These are the activations of a small neural network, seen along a few directions. Each row is one input.
In each table, some parts of the input vary, and every possible input appears once, in random order.
A made-up example of a description, with smaller parts first: one of 8 places around a ring, together with either a single point or one of 11 places along a line or (one of 3 separate values, together with one of 6 places along a line).
Shared parts are said once, and a part with two or three values counts as separate values.

Other details of the inputs shift rows strongly along two fixed directions, in all tables alike. That doesn't count.

Table:
row 1: [ 13  17  19   4 -16   6 -31  -7  -5   3  31  -7 -54  92]
row 2: [ 44 -30  -4   4  13  20 -52   2  41  38  -9   2 -15  75]
row 3: [ 23   0 -17   8  -3  10 -34  -2  -4  24  12   5 -14  32]
row 4: [ 32 -25  -7   7  34  26 -17  32  47  33 -36   3  25  -8]
row 5: [ 42  -7  -6   1  11  25   4  53  53  20 -27 -12  21  23]
row 6: [ 52  -8 -28   8  12  24 -58   3  20  42  -4  -9 -19  63]
row 7: [-46  16  -7 -19 -13 -28  37 -25 -40 -32   2  -3  20 -74]
row 8: [-27  11  -1   2 -11 -11  -2 -38 -25 -28  56  10 -55  47]
row 9: [ 16   7 -15   6  -7   8 -33 -14 -10  20  20   0 -22  31]
row 10: [-28   0   9  -9  -4 -18   5 -35 -11 -24  19 -11 -13 -23]
row 11: [-15  15  -7   1 -13 -14   6 -20 -34  -5  13   5  -9 -23]
row 12: [-43   2  16  -2   1 -20  39 -15 -25 -28   8   0  12 -77]
row 13: [-14   4  17  10 -25 -23 -23 -56 -32 -15  57   2 -67  46]
row 14: [-51  28  28  -8 -19 -13  52   9 -27 -39  15  -1  21 -52]
row 15: [ 45 -40  -8   4  29  29 -31  37  55  39 -43   9  26  26]
row 16: [-51  18  -5 -16 -12 -27  48 -22 -44 -33   0  -1  27 -93]
row 17: [ 26 -16 -18  -1  10   8 -12  24  10  25 -36  11  25   5]
row 18: [ 21 -27  -1   7  24   9  -2  27  30  20 -44  13  25 -13]
row 19: [ 22  -6  -3   4   2   9 -44 -29  20  16  19  -9 -36  51]
row 20: [ 15 -12 -17   3  15  11  -4  30   3  20 -26   5  30 -25]
row 21: [-43  29  25  -2 -18 -20  57   0 -29 -48  24 -11   9 -49]
row 22: [ 26 -16 -19   1  10  16 -16  29  11  27 -22  10  26  -3]
row 23: [-16   8 -13 -12  -8 -13  -3 -23 -23 -12  14 -11  -1 -18]
row 24: [ 30  -5   3   7  14  28   3  51  42  18 -48  -1  25  24]
row 25: [-43   2  14  -6   1 -20  39 -21 -22 -31   9  -4  12 -79]
row 26: [ 50 -29 -17   7  37  28 -35  26  63  41 -54  -3  18  23]
row 27: [-43  32  23  -2 -19 -24  61  -4 -29 -47  15  -5   8 -48]
row 28: [ -2 -12 -13  -3  11  -1  25  33  -4   8 -43  15  51 -61]
row 29: [ 37 -26 -24   4  25  24 -16  51  25  36 -48   8  44  -8]
row 30: [ 31   3 -16  13  -8   4 -46 -15  -7  29  12   6 -40  64]
row 31: [ 18 -24  -1   9  24  12  -9  22  26  18 -26   4  15 -10]
row 32: [-35  14  14   1 -13 -26  15 -52 -30 -26  32   0 -34 -22]
row 33: [-33 -11  17  -8  -5 -19  22 -18 -17 -19   6   2   7 -33]
row 34: [ 26  -1   5   7  19  24  -1  55  39  20 -47   0  29  24]
row 35: [ 21 -18 -18  -9   9  15 -15  24  13  26 -26   5  33   5]
row 36: [  1  24  19  12 -34  -2 -22 -29 -16 -13  51 -12 -67  87]
row 37: [-47   5   3 -16 -20 -28  35 -20 -51 -28  15   2  18 -57]
row 38: [ 16  -4  -1   1  -2   2 -47 -39  16   9  28 -11 -44  59]
row 39: [-17  26  -5   1 -26 -21  -9 -54 -46 -11  43  -2 -46  14]
row 40: [ 44 -19 -22   1   9  14 -40  15  21  41 -30   5   4  55]
row 41: [ 27 -13 -27  -4  22  19 -17  27  21  26 -35  -9  36 -15]
row 42: [ 13  29  13  11 -39 -16 -16 -37  -8 -11  55 -16 -84  96]
row 43: [ 11 -21  -1   5  21  12  -2  21  26  15 -22   8  23 -24]
row 44: [ 21 -23 -23  -1  39  32  -2  44  48  16 -29  17  28  15]
row 45: [ 13 -18   7   5   3   0 -23  -8   9   9   4   3 -17  32]
row 46: [ 15   3  12  -6   6  23  -3  40  23  11 -18   1  13  28]
row 47: [-10  21  -4   6 -25 -15 -22 -45 -46  -5  53  -5 -51  28]
row 48: [  8  30  17  14 -28  -5 -20 -29 -14 -17  56 -13 -64  85]
row 49: [-57   8   1 -10   3 -19  60  -7 -25 -45   7  20  13 -59]
row 50: [-40  21  21  -8 -23 -23  67   6 -21 -45  18 -15  10 -59]
row 51: [-22  33  25   8 -31 -13  -5 -26 -28 -24  51  -9 -52  55]
row 52: [ 27  -7 -24  -3  16  21 -19  19  17  28 -20  -2  24  -8]
row 53: [-50  27  28  -8 -28 -12  56  -2 -29 -45  22  -2  10 -47]
row 54: [ 25 -14 -29 -13  23  21 -16  30  30  25 -39  -6  46 -20]
row 55: [ -6 -11 -10 -11   3   1  16  23  -8   3 -21  11  46 -48]
row 56: [  8  21 -14   0 -29  -5 -50 -59 -28   5  59 -12 -64  69]
row 57: [-26  -2  12   3   2 -17  27 -11 -14 -15  -5  11   4 -49]
row 58: [-15   7  18 -11   6   4  42  44   5 -11 -38   5  39 -37]
row 59: [  1   0  12   6 -22 -20 -36 -58 -16   1  41   2 -70  81]
row 60: [  8  34  15  13 -34  -4 -26 -37 -13 -14  68 -13 -72  95]
row 61: [ 22 -24  -9   0  31  18 -13  20  41  20 -37  -8  27 -15]
row 62: [ 20  -7   0  14  12   4 -26 -11  16  19  -4   3 -24  29]
row 63: [-46  -2  20  -5 -11 -24  40 -19 -29 -32  18  12   9 -68]
row 64: [-21 -15   3  -9  24   2  40  19  14  -9 -31   1  55 -98]
row 65: [ 22 -34  -2   0  30  11   3  36  38  21 -58  13  43 -22]
row 66: [-42  34  24  -1 -20 -22  61  -4 -30 -49  14  -2   8 -48]
row 67: [ 21 -18 -16  -3   9  10 -12  26   5  21 -26   5  28  -2]
row 68: [ -6  13  12  -3   4  10  40  36  13 -19 -13  -3  39 -38]
row 69: [-20  -1   5  -7   2 -16  10 -25   0 -17  -3  -5  -2 -29]
Description of these inputs: one of 3 separate values, together with either a single point or one of 6 places along a line or (one of 2 separate values, together with one of 8 places along a line).
Q: The inputs of row 56 and row 16 match in every part but the choice among 3 separate values. If row 2 is changed in the same way as row 56 into row 16, which row does it become?
A: row 59
Q: The inputs of row 60 and row 27 match in every part but the choice among 3 separate values. If row 15 is changed in the same way as row 60 into row 27, which row does it become?
A: row 65
Q: Start at row 33 and move only the place on the line of 8, one step at a time. The first step leads to row 45. Which rows follow, in order?
A: row 13, row 31, row 12, row 25, row 61, row 10
Q: Which other rows does row 61 become when the choice among 3 separate values takes its other values? List them by row number.
A: row 19, row 26

Table:
row 70: [ 23 -11 -24 -10  15  25 -16  27  25  23 -22  -8  31  -3]
row 71: [ 15   3 -18  -8  -3  11 -27  -6   4  11  14 -10  -3  25]
row 72: [ 19  19  -8  11 -12   0 -33 -16 -13  12  21 -13 -38  48]
row 73: [  0 -10 -16   1  27  11   7  12  17   5 -21   6  19 -28]
row 74: [-10  26  22  -7  -6   5  34  15  15 -30  16 -19   2  11]
row 75: [ 24   3  14  12   5  25  11  52  39   0 -12  -1   2  44]
row 76: [-24  10  19  -1 -24 -27  10 -32 -33 -13  19   3 -28   8]
row 77: [ 10  -8   8   9  10   5 -25 -11  15   9   5  -2 -15  17]
row 78: [-23  20  -3 -12 -17 -17  22 -13 -29 -23  11 -17   6 -39]
row 79: [ 25  -5 -14   4  -4  11 -30   3  -1  21  14   7 -14  40]
row 80: [ -2   3   7   1   7  -2  14   7   7   2 -20  -6  13 -38]
row 81: [-40   4   1 -18 -12 -14  38   4 -40 -22   0  16  31 -59]
row 82: [-23  21  -3  -4 -18  -8  -1 -27 -37 -11  39  -1 -22  -6]
row 83: [ 13 -11   6   9  12   8 -24  -6  17  14   1  -5 -17  18]
row 84: [ 33 -12  -6  -4  15  15 -17  20  41  25 -34 -15  11   7]
row 85: [ -1 -11 -19  -9  23   6   7   7  24  -1 -18  -1  28 -29]
row 86: [ -9 -24  12   1  15  -2  22  18   8  -2 -21   6  29 -51]
row 87: [ 17   2 -11   6 -15   4 -33 -15 -14  15  33   6 -34  52]
row 88: [-30   1  14  -7 -12 -15   5 -38 -17 -24  30 -13 -23 -17]
row 89: [ -5 -11 -17  -9  16   7   7  -1  16  -3 -10  -3  15 -22]
row 90: [ 28 -11   3  11   4   3 -14  10  20  24 -16  -1  -8  22]
row 91: [ -4 -21 -12  -5  20   5  12  16   9   4 -30  19  26 -15]
row 92: [-13  12   1  -1 -20 -18   5 -10 -34  -6   9   2  -8   9]
row 93: [  8 -16  11   4   0  -2 -29 -15   3  13   7   7 -28  50]
row 94: [ 13   4 -15   0   7  17 -18   8   3  16   1   1   7   4]
row 95: [-24   2  -1   3 -11 -17   9 -35 -27 -19  35  11 -31  -1]
row 96: [-23  26   3   1 -15 -14  20 -14 -36 -18  14  -8   2 -38]
row 97: [-24   9  -6   0   3 -12   8 -27 -14 -18  23   6 -15 -18]
row 98: [  3 -18 -13   1  21   3  12  16  14   2 -19  16  23 -27]
row 99: [ 18  10 -12  -2  -6   6 -17  -1   3   8  -2 -17   3  14]
row 100: [ 19 -16   4   1  11   6   0  25  22  19 -45   9  26  -1]
row 101: [-35   3   1  -8 -11 -23  13 -34 -33 -27  25  19 -24  -2]
row 102: [ -3 -25  10   4  17   1  15  20  16   2 -25   8  33 -44]
row 103: [-34  17  18  -1  -9 -18  38 -14 -18 -24  -1  -3  16 -72]
row 104: [ 11  29  21  10  -6  15   1  12  17 -13  25 -11 -32  62]
row 105: [ 12  -6 -13  -4  -3  10 -22   7  -6  19  -1  12  -2  36]
row 106: [ 22   0  -9  10  -3   4 -10  14  -1  14  -9   0   6  11]
row 107: [ 18   3  -6   3  -9   1 -19   3 -11  14  -7   3  -7  41]
row 108: [ -4   4  17   1   4  15  34  58  27 -11 -27   6  27  12]
row 109: [-29   4  16  -6 -12 -19   2 -41 -14 -26  33 -10 -17 -17]
row 110: [ -3  -2   5  -9   6   0  20  10  18  -5 -29 -11  36 -54]
row 111: [ -1 -10  15   4  -8  -9 -26 -27  -7   1  17  10 -35  47]
row 112: [ 14  -1  -8   5   1   0   4  23  -3  12 -17   0  18 -11]
row 113: [17 -4  9 12 -5 -1 -8 -4  8 12 -6  2 -9 13]
Q: Describe the family of inputs behind these rows.
A: one of 4 places along a line, together with either a single point or (one of 2 separate values, together with one of 5 places around a ring)
Q: The inputs of row 109 and row 77 match in every part but the place on the line of 4. If row 85 is changed in the same way as row 109 into row 77, which row does it become?
A: row 97
Q: Which other rows does row 90 become when the place on the line of 4 takes its other values? List them by row number.
A: row 76, row 80, row 84
Q: Which other rows does row 70 become when the place on the ring of 5 takes its other values? List them by row number.
A: row 78, row 84, row 88, row 89

Table:
row 114: [ -8  -2   5   6 -10 -13 -24 -43 -15  -5  42  10 -50  40]
row 115: [ -9  19  14   0 -20  -5  -2  -9 -19 -10  25  -3 -22  29]
row 116: [ 15 -10  -5  -1  18   8   7  25  24  15 -43  -2  41 -39]
row 117: [ 11   8  -6   3   9  17   2  28  12   7 -12   0  14   7]
row 118: [ -1  17  -1   6 -10  -1   5   2 -11 -10  18  -4 -11  17]
row 119: [-25  13  12   2 -20 -19   8 -39 -26 -19  28  -6 -23 -19]
row 120: [ 16 -10  -1  12   1   1 -29 -15   3  17   5   2 -29  35]
row 121: [ -6  17  11  -1 -24  -7   4  -7 -16  -9  26  -3 -22  27]
row 122: [-17   3   4  -7  -6  -8  25   6 -16  -8 -10  -3  34 -63]
row 123: [-27  13   5 -10 -14 -22  14 -31 -26 -22  18  -9 -10 -24]
row 124: [ 39 -18 -14   3  19  21 -40  12  39  31 -23 -11  -2  40]
row 125: [  0   2  -7  -7 -15  -4 -22 -23 -19   3  22   0 -19  32]
row 126: [-10  19  -9  -3 -17 -10 -12 -34 -27 -10  38 -11 -31  12]
row 127: [-19   2  -7  -1   5  -7  28   8 -22  -7  -9   7  26 -65]
row 128: [  8  -6  10   3  17  15   3  22  28   2 -14   1  10   6]
row 129: [-12  15   0  -3  -5   0  31  17  -8 -14   2   0  15 -27]
row 130: [-22  13  15  -5  -4  -8  31   7  -8 -20  -7   0  13 -27]
row 131: [  4  -6  -5   1  -1  -7 -14 -13  -6   7   0  11 -13  20]
row 132: [-11  -8  -5  -7   2  -2   1 -11  -2  -4  -1   2   3 -10]
row 133: [ 14 -26 -11   1  21  12  -5  23  23  19 -36  13  26 -11]
row 134: [ -6   3 -19  -7   1   2   1  -4 -11  -1   5   2   9 -13]
row 135: [-13   5  12  -1  -6  -2  24   8   2 -14  -1  -1   2 -12]
row 136: [ -6   9   9  -3  -6  -4  22  10   2 -10  -6  -1   5  -6]
row 137: [ 11   7   5   5 -12   2  -7   8  -2   1   9  -5 -10  36]
row 138: [  9  -5  -1   4  -6  -3 -17  -5 -14  14   4   4 -11  15]
row 139: [ -5   3  -1   0 -21 -12 -21 -30 -32   0  31   9 -32  34]
row 140: [-16 -10  -1  -8   9  -4   9  -9   3  -9   2   4  10 -25]
row 141: [ 11 -20  -7  -6  29  13   2  24  36  11 -32  -6  35 -33]
row 142: [  1  -8  10   3  14   8  18  25  22  -8 -16   0  20 -14]
row 143: [ 40 -19  -7   9  24  22 -31  15  45  31 -22  -3   6  21]
row 144: [ 16 -14 -24   0  20  15  -4  29  11  19 -29  13  31 -18]
row 145: [-24  23  -1   0 -19 -15  13 -30 -36 -19  31  -5 -11 -33]
row 146: [-25 -11  10  -1  12 -12  30   1  -7 -12  -9   8  22 -65]
row 147: [ 42  -4   0  16   1  18 -44   4  30  21   5  -7 -38  94]
row 148: [  1  -3   9   1  11  12  12  27  20   0 -24   0  19  -9]
row 149: [ -6  -2  -6  -8  -2  -7  -3 -16  -7  -2   0   2  -1   3]
row 150: [ 16   1  10   7  -3   8 -16  -4  19   3  18  -2 -33  54]
row 151: [-29  12   5 -13 -20 -19  14 -23 -35 -20  21  -9  -2 -30]
row 152: [  4   0   5   0   7   2  19  27  13  -5 -24  -2  23 -10]
row 153: [ 41 -20 -11  10  21  14 -31  19  29  37 -34   4   4  29]
Q: Describe the family of inputs behind these rows.
A: one of 5 places along a line, together with either one of 3 separate values or one of 5 places around a ring
Q: The inputs of row 118 and row 137 match in every part but the place on the line of 5. If row 129 is changed in the same way as row 118 into row 137, which row does it become?
A: row 121
Q: The inputs of row 139 and row 144 match in every part but the place on the line of 5. If row 125 is changed in the same way as row 139 into row 144, which row does it become?
A: row 134
Q: Start at row 131 and move only the place on the ring of 5, one step at a time. The first step leads to row 149. Which rows follow, in order?
A: row 123, row 116, row 153
Q: Which other rows does row 147 become when the choice among 3 separate values takes its other values? List them by row number.
A: row 135, row 148
Q: Which other rows agree with row 143 in the place on the line of 5? List them by row number.
A: row 114, row 128, row 140, row 141, row 142, row 146, row 150
